A small network was trained on made-up records. Each row is its average activation on records with the value named, seen along a few directions.
Values that are neighbours, or in one group, have similar rows; names and order tell nothing.
In the rows, zero is written as 500.
Strong random noise was added to every row along 11 fixed directions; ignore it. To show where, here is one row again and again, with new noise each time:
[422 545 450 569 581 583 460 425 492 590 457 614 538 583 491 551 407 502
 480 537 503 538 533 566 488 417]
[460 373 498 424 338 440 661 494 645 550 522 418 683 343 491 488 621 447
 391 551 702 408 525 370 456 564]
[577 525 485 577 421 498 508 421 641 522 425 557 457 433 413 458 418 497
 499 450 613 636 498 598 458 592]
[366 483 454 587 524 479 450 462 644 541 499 657 617 550 543 479 476 500
 483 593 428 525 545 559 474 402]
[523 606 402 596 477 614 456 519 306 515 326 475 329 579 505 475 450 459
 517 433 545 451 463 483 514 495]
[531 511 453 480 453 554 633 586 401 590 397 318 475 443 457 552 639 453
 436 464 717 433 469 455 421 566]
[480 586 349 345 443 661 302 462 474 477 496 486 552 460 495 419 365 602
 698 672 328 719 486 391 369 433]
[545 366 513 518 598 448 614 553 375 344 410 437 446 665 410 525 506 571
 332 365 354 469 504 620 429 470]
[556 383 509 484 464 515 376 434 390 392 480 747 608 601 510 309 452 533
 575 496 339 548 500 476 463 481]
[446 511 425 627 444 475 515 647 555 460 253 423 459 559 448 386 655 496
 445 475 419 557 491 621 339 482]
[425 564 427 551 397 514 523 484 522 441 311 437 368 394 409 474 462 440
 445 515 623 420 557 442 510 482]
[443 466 535 517 433 550 548 319 520 470 368 572 520 486 373 456 340 456
 353 451 581 480 589 485 549 496]
[574 501 498 603 398 472 450 500 516 397 345 574 396 513 449 318 484 481
 515 407 462 576 481 581 462 578]


Lafo, 11 values:
b3: [584 391 401 485 436 453 598 454 591 545 652 499 599 456 561 641 434 543
 487 520 642 422 450 398 516 537]
b7: [365 579 433 800 507 460 547 577 597 534 126 524 392 598 372 585 602 427
 379 418 570 351 583 620 484 356]
b2: [463 560 512 454 581 552 393 609 415 631 474 523 628 499 518 471 714 479
 632 623 486 587 491 542 343 442]
b6: [372 523 664 457 675 577 572 477 429 615 587 447 569 592 468 635 571 493
 369 458 504 465 557 575 573 472]
b4: [539 476 530 426 349 538 483 342 647 502 487 475 620 421 451 457 373 503
 461 526 547 584 540 394 528 537]
b1: [598 556 361 632 369 438 465 517 537 446 430 514 327 441 527 520 424 507
 541 472 603 412 467 447 544 482]
b8: [420 477 458 408 646 588 375 542 238 351 273 631 525 574 301 537 521 580
 608 613 340 475 605 441 392 237]
b9: [581 435 527 375 445 467 506 520 566 439 607 402 539 480 494 465 540 575
 559 479 384 586 498 430 485 537]
b11: [538 549 603 619 470 533 480 573 354 703 375 609 566 469 458 395 759 428
 559 473 687 493 489 503 495 584]
b10: [478 412 469 632 505 411 518 503 648 484 513 620 608 590 552 540 525 532
 483 541 435 445 515 571 524 415]
b5: [632 551 488 466 477 448 463 539 574 385 470 478 345 375 414 516 478 536
 662 530 530 588 474 512 510 520]
Lafo is arranged as a line.
- A walk along Lafo starts at b3 and steps to its neighbour b1. Put b2, b6, b4, b10 in the order it reaches them. => b2, b4, b10, b6
- Name the neighbours of b8, in listed order. => b7, b5

Penum, 25 values:
g1: [499 598 658 333 542 560 462 470 633 578 605 427 559 306 404 470 563 464
 629 545 627 693 526 549 487 615]
g7: [509 524 497 558 580 589 473 554 205 448 463 511 359 706 562 419 481 504
 437 403 343 439 450 551 554 476]
g2: [461 475 495 639 464 390 455 502 670 652 653 711 620 506 670 413 590 448
 508 531 548 488 466 575 502 534]
g13: [590 606 585 509 708 555 507 359 351 494 566 605 249 427 316 723 266 565
 515 411 698 511 562 565 674 519]
g9: [513 525 463 596 615 616 500 504 147 519 468 461 389 862 623 484 425 506
 330 345 299 402 422 578 560 471]
g16: [516 522 287 538 533 631 428 555 354 614 413 536 558 632 574 545 517 501
 619 534 535 535 429 436 351 437]
g11: [493 417 667 262 360 540 410 260 459 296 600 663 522 306 407 245 286 496
 547 494 428 629 615 392 598 644]
g24: [768 500 424 522 568 580 512 446 401 652 490 690 589 486 403 683 455 582
 688 548 732 620 417 521 415 503]
g17: [468 554 550 716 480 463 613 444 602 714 585 411 486 623 615 633 407 463
 278 337 589 395 483 563 685 589]
g6: [460 444 517 645 506 619 543 346 373 592 323 620 603 713 421 521 415 546
 331 409 490 481 535 505 578 407]
g3: [321 547 478 570 528 449 532 516 846 675 561 495 637 486 618 542 526 421
 414 605 561 544 521 593 435 490]
g8: [543 548 513 578 415 530 415 410 603 628 557 645 547 437 544 469 439 503
 588 481 562 614 466 459 549 599]
g14: [500 401 464 520 527 324 569 550 767 349 421 468 519 502 388 573 490 593
 405 578 341 574 527 618 377 397]
g19: [721 370 344 517 343 552 547 298 406 353 418 576 421 522 393 584 173 608
 511 440 592 456 452 377 545 501]
g12: [329 550 517 401 349 635 385 345 594 586 381 656 741 454 509 318 434 399
 551 592 476 544 577 355 498 424]
g23: [494 577 415 470 610 550 535 625 462 442 511 232 382 643 538 709 469 597
 465 427 320 558 465 554 455 421]
g10: [429 547 427 527 353 551 371 384 474 574 611 625 582 504 748 464 422 383
 585 613 564 246 507 198 737 384]
g20: [543 642 453 484 430 691 472 376 293 596 424 336 330 545 544 565 367 417
 512 393 636 382 482 349 638 512]
g25: [620 329 439 391 545 444 610 488 491 394 580 460 575 466 411 657 435 613
 427 558 556 465 493 493 402 469]
g5: [492 529 446 497 433 561 553 413 606 511 374 418 402 425 303 522 386 525
 408 454 585 631 534 555 401 569]
g21: [375 556 384 593 546 509 511 572 456 586 409 467 512 469 465 625 614 520
 480 672 610 342 590 415 488 334]
g22: [565 617 422 385 491 537 494 575 513 669 706 402 508 355 657 621 537 484
 764 614 643 488 400 373 526 546]
g18: [614 502 292 481 591 521 602 592 567 545 491 312 488 446 426 759 500 623
 579 518 618 661 438 611 288 498]
g15: [360 386 643 402 454 569 544 384 483 474 399 550 731 531 372 415 528 450
 352 538 435 470 638 428 550 416]
g4: [381 552 640 303 701 544 347 559 354 535 663 548 607 526 610 422 574 453
 609 605 303 491 518 486 497 408]
Each value of Penum is a pair of two hidden parts, and every pair occurs once (5 first parts, 5 second parts).
- Changing only the second part turns g11 into g18. g2 has the same second part as g11; what does that change turn g2 into? => g3
- Changing only the second part turns g19 into g7. g25 has the same second part as g19; what does that change turn g25 into? => g9
- Changing only the second part turns g12 into g8. g4 has the same second part as g12; what does that change turn g4 into? => g17
- Changing only the second part turns g21 into g14. g6 has the same second part as g21; what does that change turn g6 into? => g24

Vemir, 12 values:
p7: [272 597 682 494 554 451 520 405 634 372 563 328 363 501 524 522 282 466
 256 483 293 385 595 505 781 471]
p4: [635 463 250 657 367 316 391 519 851 456 529 657 525 373 496 594 447 667
 710 683 531 604 516 456 434 381]
p12: [333 528 296 425 668 534 455 582 485 449 452 485 507 508 461 784 533 552
 588 719 491 342 593 400 417 157]
p1: [506 591 169 665 577 713 589 501 529 738 278 382 486 676 327 829 408 688
 374 524 615 652 501 616 285 347]
p8: [532 503 419 383 805 349 416 944 166 290 702 297 264 502 601 604 844 642
 730 588 269 433 425 536 336 448]
p5: [688 463 276 620 311 326 469 605 642 471 455 682 449 234 505 499 604 496
 738 616 816 462 418 434 360 559]
p2: [650 431 437 489 291 540 565 450 397 430 394 504 444 447 506 378 449 414
 523 424 665 429 404 347 532 654]
p11: [490 436 463 631 448 207 403 656 658 145 415 665 251 322 353 357 649 560
 600 554 407 468 580 594 435 487]
p6: [657 343 501 455 365 443 580 481 537 379 387 466 603 546 407 413 474 569
 468 367 416 549 474 431 420 537]
p9: [456 544 786 483 607 491 505 341 614 542 647 621 542 448 436 454 425 470
 478 490 471 645 566 689 649 569]
p3: [557 502 365 587 254 688 354 466 448 648 340 599 699 713 681 207 507 434
 553 483 388 618 385 481 358 541]
p10: [476 695 187 613 594 502 422 541 772 697 587 524 445 379 562 906 398 582
 760 721 682 529 504 512 455 282]
Vemir is arranged as 4 separate groups.
- List the group mates of p2, in the order listed. => p5, p3
- List the group mates of p6, in the order listed. => p12, p10
- List the group mates of p8, in the order listed. => p1, p11

Guma, 25 values:
z21: [577 636 496 535 607 490 356 681 297 455 492 533 252 495 497 474 622 528
 736 471 458 490 463 524 536 533]
z2: [390 541 300 642 482 472 385 555 684 533 414 574 502 484 466 559 549 576
 549 627 468 591 564 564 363 376]
z11: [284 580 652 277 510 551 441 491 634 408 484 353 563 314 333 311 509 564
 502 644 289 790 586 577 384 543]
z16: [525 537 319 450 374 454 432 568 589 363 567 381 407 465 614 422 417 550
 583 524 344 499 431 360 443 524]
z25: [517 529 400 677 388 478 522 568 555 713 566 400 555 618 756 559 610 450
 461 488 578 403 395 417 561 522]
z10: [335 599 380 486 448 526 467 458 628 639 578 455 525 431 650 535 423 440
 490 666 528 442 503 384 504 452]
z19: [400 421 614 514 756 426 581 702 347 666 691 574 673 581 607 611 859 493
 442 615 529 363 462 602 423 457]
z12: [431 539 620 352 507 603 612 465 380 565 494 385 516 375 485 506 533 354
 469 493 706 402 518 418 593 557]
z4: [495 489 564 481 486 621 579 401 510 673 508 463 667 554 502 442 468 470
 391 486 544 669 464 596 428 581]
z6: [682 505 547 474 541 488 563 500 373 470 562 404 389 525 495 609 409 506
 492 399 545 456 437 502 597 554]
z23: [337 533 458 553 592 521 616 468 684 463 403 298 446 616 370 617 300 631
 225 409 274 659 572 672 477 466]
z7: [430 579 527 525 496 455 485 673 529 350 442 327 336 510 487 418 607 542
 511 506 261 493 470 546 498 497]
z8: [579 548 510 531 502 502 428 482 588 542 657 514 522 532 622 535 435 538
 658 452 407 608 420 511 541 531]
z22: [480 481 569 505 563 429 624 488 771 636 515 462 671 434 465 608 577 476
 387 522 644 617 524 681 347 512]
z13: [414 434 471 458 597 482 427 488 490 465 520 660 674 548 540 520 509 503
 580 688 428 452 527 496 465 356]
z15: [493 497 595 471 470 392 518 338 605 373 541 563 345 308 345 556 313 490
 434 471 650 378 646 388 703 499]
z17: [414 531 647 419 564 539 615 428 453 513 531 405 432 431 446 489 501 385
 376 368 625 508 541 591 557 658]
z18: [439 583 495 492 438 521 455 394 534 321 506 353 282 479 527 480 255 527
 415 546 342 453 560 401 719 432]
z5: [717 352 482 454 608 432 545 530 390 428 511 473 508 662 427 612 486 629
 466 408 359 535 469 559 424 447]
z1: [707 396 543 470 516 468 579 546 598 568 512 532 638 524 421 522 614 545
 545 364 588 718 439 707 254 611]
z24: [552 527 550 524 414 710 348 211 316 498 190 729 538 639 293 346 254 467
 509 358 493 606 586 466 531 451]
z14: [623 523 443 675 407 439 417 616 480 379 242 546 275 504 361 313 606 528
 495 409 465 570 502 651 351 545]
z3: [286 619 514 435 685 518 505 632 425 433 485 339 336 441 454 535 547 471
 481 600 394 519 521 597 488 438]
z20: [501 499 447 462 527 561 385 518 452 482 564 658 546 546 613 469 521 481
 663 527 449 479 465 471 509 438]
z9: [430 497 582 303 506 442 364 485 570 422 725 629 626 274 592 423 516 495
 743 756 429 483 559 311 590 431]
Each value of Guma is a pair of two hidden parts, and every pair occurs once (5 first parts, 5 second parts).
- Changing only the second part turns z4 into z19. z17 has the same second part as z4; what does that change turn z17 into? => z23
- Changing only the second part turns z21 into z20. z7 has the same second part as z21; what does that change turn z7 into? => z12
- Changing only the second part turns z24 into z15. z6 has the same second part as z24; what does that change turn z6 into? => z18
- Changing only the second part turns z2 into z16. z11 has the same second part as z2; what does that change turn z11 into? => z3
